[[+4.21 -0.71 -4.26 +2.36 -1.93 +1.38 -0.62 -7.10 +4.19]
 [-1.01 -1.95 +3.86 -2.32 +0.36 -3.82 +0.92 +3.59 -5.01]
 [-0.01 -0.56 +0.63 -0.52 +0.54 -0.66 -0.81 +2.53 -1.00]
 [-0.44 -0.79 +1.61 -0.99 -1.04 -2.79 -0.28 +2.79 -2.16]
 [-1.56 +1.63 -1.35 +1.51 +0.81 +0.17 +0.36 -1.29 +2.78]
 [-0.16 +1.10 -0.89 +0.71 +0.31 +2.86 -0.12 -1.66 +1.41]
 [+1.32 +0.83 -3.34 +2.23 +0.69 +3.09 -1.00 -3.97 +4.38]
 [+3.73 +0.54 +3.33 +1.04 -2.39 +6.27 -0.88 -5.16 +7.42]
 [-1.15 -2.55 +6.54 -4.30 -0.36 -5.65 +0.35 +6.84 -7.77]
 [+1.00 +0.13 -1.27 +1.25 +0.21 +1.61 -0.65 -1.88 +3.68]]: +4.21

[[-1.72 -2.79 +5.23 -1.39 -3.26 -1.36]
 [-2.77 -4.97 +0.56 -1.11 +1.55 +0.70]
 [+1.58 -0.22 +2.20 -1.81 -1.78 +1.24]
 [-2.20 +0.83 +1.69 +1.63 -1.37 -2.03]
 [-3.00 +1.36 +3.62 -5.71 +0.91 -2.32]
 [-3.11 +2.06 +1.07 +3.31 -1.60 -2.66]
 [-2.51 +0.82 +3.32 -4.81 +0.60 -2.17]
 [-1.59 -3.37 +6.23 -1.32 -3.49 -1.88]
 [-2.59 +0.29 +3.86 -3.85 +0.04 -1.24]
 [+2.60 -0.62 -0.19 -3.18 -4.16 +0.63]
 [-2.94 +0.69 +2.82 +1.48 -1.65 -1.15]]: -1.72

[[-1.08 +0.36 -1.10 +1.41 -0.66 -6.93 -1.39]
 [+2.95 -0.33 +4.47 +1.11 +5.94 +0.54 -0.48]
 [-0.25 -1.29 -2.29 +1.72 -1.49 -6.22 -0.16]
 [+1.27 -7.35 +0.29 +1.67 -0.12 -0.92 +0.46]
 [+0.28 +2.39 +2.95 +1.11 +3.13 -2.51 -4.10]
 [+1.06 -6.98 +1.39 +1.00 +0.44 +2.11 -0.94]
 [-0.53 +3.02 +1.42 +1.05 +1.55 -3.94 -4.42]
 [+1.18 +0.97 +4.37 +1.15 +5.10 -0.96 -2.20]
 [+0.92 -5.53 -0.98 +2.28 -0.93 -2.78 +1.76]
 [+0.41 -3.16 -2.22 +2.17 -1.58 -4.42 +1.34]
 [-1.25 +2.06 +0.21 +1.24 +0.43 -5.66 -2.87]]: -1.08

[[-0.83 +2.26 -4.87 -3.88 -0.49 +2.28 -1.15 -1.23 +7.96]
 [+2.91 -1.55 +3.72 +0.25 +0.51 +1.10 +7.63 +2.77 -1.42]
 [-0.83 +0.35 +6.59 +1.62 +0.51 +2.28 +4.70 +4.77 -7.68]
 [+1.98 -2.51 -4.87 -2.50 -0.16 -2.47 -1.15 -3.23 +4.83]
 [+1.04 +0.35 -4.87 -1.13 -0.49 -2.47 -4.08 -3.23 +7.96]
 [-0.83 -3.46 -4.87 -3.88 -0.16 -2.47 -4.08 -3.23 +1.71]
 [+1.98 -3.46 +0.86 -2.50 +0.51 -1.28 +7.63 +2.77 -1.42]
 [+1.04 -1.55 +6.59 +1.62 +0.84 +1.10 +4.70 +4.77 -7.68]
 [+2.91 -0.60 +3.72 +3.00 +0.51 +1.10 +7.63 +4.77 -4.55]
 [+3.84 -2.51 +3.72 +3.00 +1.18 +1.10 +7.63 +4.77 -4.55]
 [+1.04 -0.60 -2.01 +0.25 +1.18 -2.47 -4.08 -3.23 -1.42]]: -0.83

[[-0.07 +3.08 +3.61 +1.62 -2.06 -4.89]
 [-3.88 +3.05 +2.72 -4.53 -3.83 +0.53]
 [-3.43 +1.74 +1.20 -4.46 -2.96 +1.75]
 [+2.72 -1.62 -0.55 +3.41 +2.72 -2.81]
 [-5.82 +3.36 +1.58 -7.90 -5.33 +2.99]
 [-1.71 +1.93 +2.48 -0.77 -1.81 -2.34]
 [+2.37 -2.40 -2.30 +2.74 +2.17 +0.57]
 [+2.17 -1.10 -0.46 +2.66 +1.41 -2.58]]: -0.07
---
-6.78; -2.59; -2.98; +6.84; -5.19
+5.57; +7.09; +5.54; -2.85; +0.30
yields +7.09

+0.19; +1.22; +6.85; +4.36; +0.08 yields +1.22

-5.47; -3.96; +6.33; +4.93; +5.23 yields -3.96

-6.78; +2.77; -2.54; +3.41; +0.33 yields +2.77

+1.85; +0.31; +6.19; -3.75; +5.79 yields +0.31

-3.72; +4.38; +1.41; +1.09; -6.88 yields +4.38
---
-0.94; -5.06; -1.28; -2.52; -2.78
-2.89; +1.59; -5.13; +2.14; +4.45
+4.57; -5.58; +2.85; -6.20; -5.53
ans = +4.57, -6.20

+0.05; -7.75; -3.19; +2.77; -5.30 ans = +2.77, -7.75

+7.94; +4.45; -6.89; +2.07; -4.50; -0.57; +7.09 ans = +7.94, -6.89

+7.74; -1.94; -4.08; +0.29
-7.19; +8.39; -6.62; +2.19
+1.39; +3.20; +1.47; -3.54
ans = +8.39, -7.19

-5.12; +1.17; -3.76; -6.27 ans = +1.17, -6.27

-6.94; +4.51; -5.47; -4.82; -2.14 ans = +4.51, -6.94
---
[[-38, -44, -40, -37, -26, 1, 29], [7, 29, 6, -26, -37, -39, -38], [23, -12, -32, -38, -41, -40, -38]] --> 7
[[828, 420, 570, 594], [632, 470, 234, 534], [295, 377, 192, 408]] --> 632
[[-53, -529, 203, -368, -15, -163], [101, 110, -453, -644, 302, 718], [-47, -35, -160, -252, -154, 742]] --> 101
[[153, 97, 80, 117, 126, 129, 171], [220, 127, 39, 66, 137, 140, 5], [124, 128, 101, 52, 91, 24, 137]] --> 220
[[166, 345, 679, 837, 467, 261], [368, 559, 453, 837, 603, 316], [234, 199, 510, 651, 589, 792]] --> 368
[[86, 88, 78, 19, 56], [35, 58, 40, 81, 9], [76, 62, 52, 52, 74]] --> 35
---
-7.96; -8.01; -6.33; -4.03; -2.29
-1.25; -8.12; -5.99; -0.55; +6.11
+3.08; +3.28; -3.59; +7.28; +4.74
ans = +6.11

-1.25; -1.81; +0.07; -3.63; +1.61; +2.47
+0.55; +2.31; +1.04; +2.72; -0.77; -2.65
+6.97; -1.48; -2.82; +4.76; +0.10; +0.09
ans = -2.65

+0.62; -0.14; +0.71; -0.05; -6.52
+1.53; +2.34; -6.52; +2.64; -0.26
-5.50; +3.58; -0.03; +1.21; -0.83
ans = -0.26

-5.43; +2.18; +2.68; -6.80
+5.03; +0.23; -2.41; +7.43
+1.49; +0.02; +0.03; -1.43
ans = +7.43

-1.29; +3.67; -2.54; +1.46; -3.34; -2.12; -3.76
+3.86; -3.59; +0.15; -5.44; +0.41; -4.70; -1.97
+2.10; -8.17; +5.16; -3.58; +6.50; +3.96; +7.39
ans = -1.97

-0.61; -4.81; -6.88; +6.32
-0.20; -4.93; -1.10; -1.92
-2.37; +3.21; -0.89; +0.07
ans = -1.92
---
-0.53,-1.89,+1.69,-2.77
+5.99,+2.27,-6.46,+2.41
⇒ -1.89

-2.95,-3.33,-0.53,+8.46,-3.86,+5.62 ⇒ -3.33

-1.17,+3.82,+8.45,+5.97 ⇒ +3.82

-6.83,+2.75,+5.68,-4.58,+2.73,-0.45
+3.84,-0.85,+4.42,-4.58,+2.47,-0.57
⇒ +2.75

-1.53,+4.96,+7.69,+1.14,+1.49,-4.75
+2.75,-1.95,+6.70,-0.52,+3.05,+2.54
⇒ +4.96

-7.97,+2.14,-4.93,+4.47,-2.03 ⇒ +2.14
